Each row has a name. After each piece below comes the name of the row it's from, unless a question asks for something else. Each question is about the rows just above it. Places in a row count from 1.

L: -4.717 -0.861 0.706 1.712 -0.988 -2.056 3.961 -0.763 -0.087 0.339 -1.056 -0.106 0.110 -0.286 1.234 -2.472 -1.614 6.447 -1.721 4.489 2.186 -1.086 1.242 6.063 0.394 -0.453 -1.246 -1.226 -0.600
D: 0.307 -0.188 2.189 0.889 -0.592 5.060 2.206 1.900 -0.264 1.114 0.653 -0.268 2.262 -0.889 -0.914 6.018 -0.810 2.712 2.791 2.938 3.371 2.689 0.259 -3.301 -3.149 -2.035 -1.832 2.757 2.041
Z: 0.332 2.071 1.849 -0.825 2.670 -2.496 1.835 0.723 -0.720 1.282 0.393 -0.590 0.113 -1.375 1.561 -3.318 2.231 5.880 -0.576 3.539 1.275 0.400 2.413 5.232 -1.626 -1.667 -0.423 0.912 1.424
C: -2.051 -0.447 -2.398 8.245 -4.716 1.293 5.283 -2.037 -1.866 -1.276 -0.447 -0.447 -0.466 -1.386 0.873 1.976 -4.540 8.245 -1.504 6.983 -4.717 -1.379 -0.151 7.769 1.019 1.454 -1.074 -1.451 -1.702
K: 0.307 -0.188 2.189 0.889 -0.592 5.060 2.206 1.900 5.231 1.114 0.653 -0.268 2.262 -0.889 -0.914 6.018 -0.810 2.712 2.791 2.938 3.371 2.689 1.916 1.930 3.302 3.656 4.262 -1.198 -0.108
U: -0.143 -1.056 -2.463 0.004 -2.939 -3.413 0.183 -1.984 1.241 -1.060 -2.142 0.627 -0.577 1.908 1.784 -2.891 -2.808 0.240 -1.916 -0.159 -0.934 -2.940 -0.664 0.472 -1.008 -0.677 -2.059 1.710 0.826
-0.576 is at row and place
Z, 19
Row and place of -2.059 in the named rows:
U, 27
Where in the named rows is -1.276?
C, 10
Row and place of -4.716 in the named rows:
C, 5
5.232 is at row and place
Z, 24
Every place of -4.716 in C:
5
At which places does C hold -0.447?
2 11 12

N: 2.726 -1.630 3.118 -0.334 0.912 -0.374 -3.690 1.673 -1.224 -0.689 -1.144 -3.993 -3.464 2.074 -1.846 -0.108 1.764 0.106 3.174 0.833 2.702 4.575 2.260 0.138 -2.810 -0.508 5.584 1.323 0.654 -0.519 1.234 -2.204 -4.598
Y: -0.109 0.510 0.901 -0.690 -0.960 -0.731 -2.918 2.645 0.397 1.847 -1.298 -3.145 -0.044 0.414 -0.049 1.033 1.744 1.372 2.412 -0.979 1.135 0.695 1.389 0.786 -2.737 1.705 3.443 0.134 -0.436 -0.499 2.101 -1.761 1.399
S: 6.667 -4.553 1.012 0.295 6.589 0.829 -0.563 -2.158 -0.951 -4.311 2.524 4.864 -8.248 -1.546 -2.803 -0.515 1.388 -3.712 -1.644 5.770 -0.163 3.268 0.349 -1.537 -0.132 -1.715 1.558 2.600 -1.704 0.572 1.094 -5.349 -6.742
R: 2.901 -2.373 3.338 0.236 1.250 0.204 -1.236 -0.761 -2.352 -2.804 -0.397 -2.636 -3.522 3.009 -2.587 -1.539 -0.152 -1.207 1.697 4.863 2.506 5.423 1.274 -0.553 -0.174 -2.955 3.268 1.286 1.562 0.534 -0.721 -2.606 -7.465
T: 4.025 1.530 -0.645 -0.299 4.576 0.155 -1.736 0.333 1.075 -0.821 1.773 4.053 -5.236 -1.705 -0.008 1.211 2.629 -1.705 -0.983 3.441 -1.039 -0.272 0.409 -0.534 -1.911 1.684 1.674 1.530 -1.165 -0.604 2.497 -1.705 -0.293
E: -0.073 0.510 0.901 -0.690 -0.960 -0.731 -2.918 2.645 0.397 1.847 -1.298 -3.145 -0.044 0.414 -0.049 1.033 1.744 1.372 2.412 -0.979 1.135 0.695 1.389 0.786 -2.737 1.705 3.443 0.134 -0.436 -0.499 2.101 -1.761 1.266
Row and place of -0.108 in the named rows:
N, 16
4.864 is at row and place
S, 12
-2.804 is at row and place
R, 10
At which places does T hold -1.705?
14 18 32

V: -1.333 0.003 0.110 0.843 -2.027 0.462 -1.528 3.373 -1.529 0.655 0.769 -1.011 -0.879 0.707 1.046 3.373 -2.491 -0.173 -0.341 0.160 0.041 -0.341 -2.277 -0.165 1.570
F: -1.333 0.003 0.110 0.843 -2.027 0.462 -0.122 0.657 -1.529 0.655 0.769 -1.011 -0.879 -3.265 1.046 3.373 -2.491 -0.880 -0.341 0.160 0.041 -1.447 3.372 -0.165 1.570
P: 2.904 2.904 -0.879 -0.879 -2.027 0.462 -0.122 -0.122 -0.122 0.655 0.769 -1.011 -0.879 -0.122 1.046 3.373 -2.491 -0.173 -0.341 -0.122 -4.916 -1.107 2.532 2.904 -0.879
Every place of 2.904 in P:
1 2 24
Where in the named rows is 3.372?
F, 23
Places of -0.879 in row P:
3 4 13 25
Places of 3.373 in row V:
8 16
The row with 2.904 2.904 -0.879 -0.879 -2.027 0.462 -0.122 -0.122 -0.122 0.655 0.769 -1.011 -0.879 -0.122 1.046 3.373 -2.491 -0.173 -0.341 -0.122 -4.916 -1.107 2.532 2.904 -0.879 is
P
Row and place of -1.107 in the named rows:
P, 22
Where in the named rows is -3.265?
F, 14

Gat: -2.685 0.787 2.025 -0.520 -2.207 2.209 3.507 1.188 -8.267 0.247 3.447 0.271 -5.102
Maziz: 0.334 1.858 -2.639 3.360 2.413 -2.022 -0.173 2.048 -0.236 0.078 -1.472 2.615 -0.421
Tugu: 2.396 -0.985 -1.919 -0.441 0.981 -3.928 0.660 -3.928 4.168 -3.928 -2.563 1.128 -3.928
pir: -3.058 0.850 -1.176 -0.288 6.294 -7.008 0.812 3.984 3.545 0.165 1.700 0.038 3.527
did: -2.987 -2.281 -1.926 1.766 0.434 -0.091 -1.099 8.524 -6.021 0.056 -8.541 -0.833 1.494
Ruf: 4.487 -0.155 -2.436 5.776 0.267 7.985 -1.955 -2.350 -1.150 0.139 -5.563 1.400 -2.025
Pero: 2.613 -1.409 -0.641 -3.466 1.082 3.019 5.098 0.333 1.892 0.333 0.333 2.613 -3.094
sofet: -2.987 -2.281 0.434 1.766 0.434 -0.091 -1.099 8.524 -6.021 0.056 -8.541 -0.833 1.494
zotor: 3.476 -2.295 -1.371 4.754 -1.761 -7.816 -2.267 -8.179 -3.190 -0.181 -8.490 1.103 -7.404
Fava: 1.326 -2.832 -0.323 1.023 -3.123 2.465 -0.163 -2.315 1.016 0.135 -1.609 1.978 -0.414
Gom: 2.107 -1.733 0.371 4.742 0.934 -2.620 1.986 1.152 -4.704 -0.241 5.652 -1.565 3.804
Where in the named rows is -2.639?
Maziz, 3
-2.295 is at row and place
zotor, 2
Where in the named rows is -0.985?
Tugu, 2
Places of 0.333 in row Pero:
8 10 11
0.934 is at row and place
Gom, 5
Row and place of -0.288 in the named rows:
pir, 4
Places of -3.928 in row Tugu:
6 8 10 13

Q: -4.478 1.422 1.009 -0.876 -0.199 -9.255
G: -0.792 -0.433 -6.080 -2.624 1.263 -1.054
X: -3.250 -2.932 -0.317 -4.106 -0.317 1.080
H: -1.019 -1.113 -0.445 -6.015 2.205 -4.977
J: 3.567 4.329 -5.030 -5.264 0.493 6.796
B: 2.002 -1.169 4.255 0.440 -2.631 -3.709
A: -5.265 2.730 -2.418 2.687 2.730 -1.018
M: 1.496 -2.130 -0.422 3.897 -0.422 -0.422
-5.265 is at row and place
A, 1
At which places does A hold 2.730?
2 5
Where in the named rows is -5.264?
J, 4
Places of -0.317 in row X:
3 5
Row and place of -1.018 in the named rows:
A, 6
Every place of -0.422 in M:
3 5 6

vola: 0.568 5.056 2.900 -0.424 -0.424 7.585 9.568 2.900 -0.262 2.899 -0.395 5.038 5.408 2.088
gifo: -0.236 3.358 -3.997 2.325 -2.521 0.982 2.601 0.379 0.587 9.644 -0.673 0.339 -0.686 -4.924
pamav: -4.800 -4.188 1.668 -8.399 -5.993 4.397 -3.539 -2.014 -4.699 -0.369 -2.680 1.358 -2.376 -6.577
pog: 0.442 -2.009 2.030 -0.158 -0.309 0.742 -3.584 -1.375 5.561 9.832 -4.452 5.677 3.395 -5.006
nuli: -0.236 -3.987 -3.997 2.325 0.379 0.982 2.601 0.379 -3.998 9.644 -0.673 0.339 -0.686 -4.924
Every place of -3.997 in nuli:
3
Where in the named rows is 2.030?
pog, 3
Places of 2.900 in row vola:
3 8

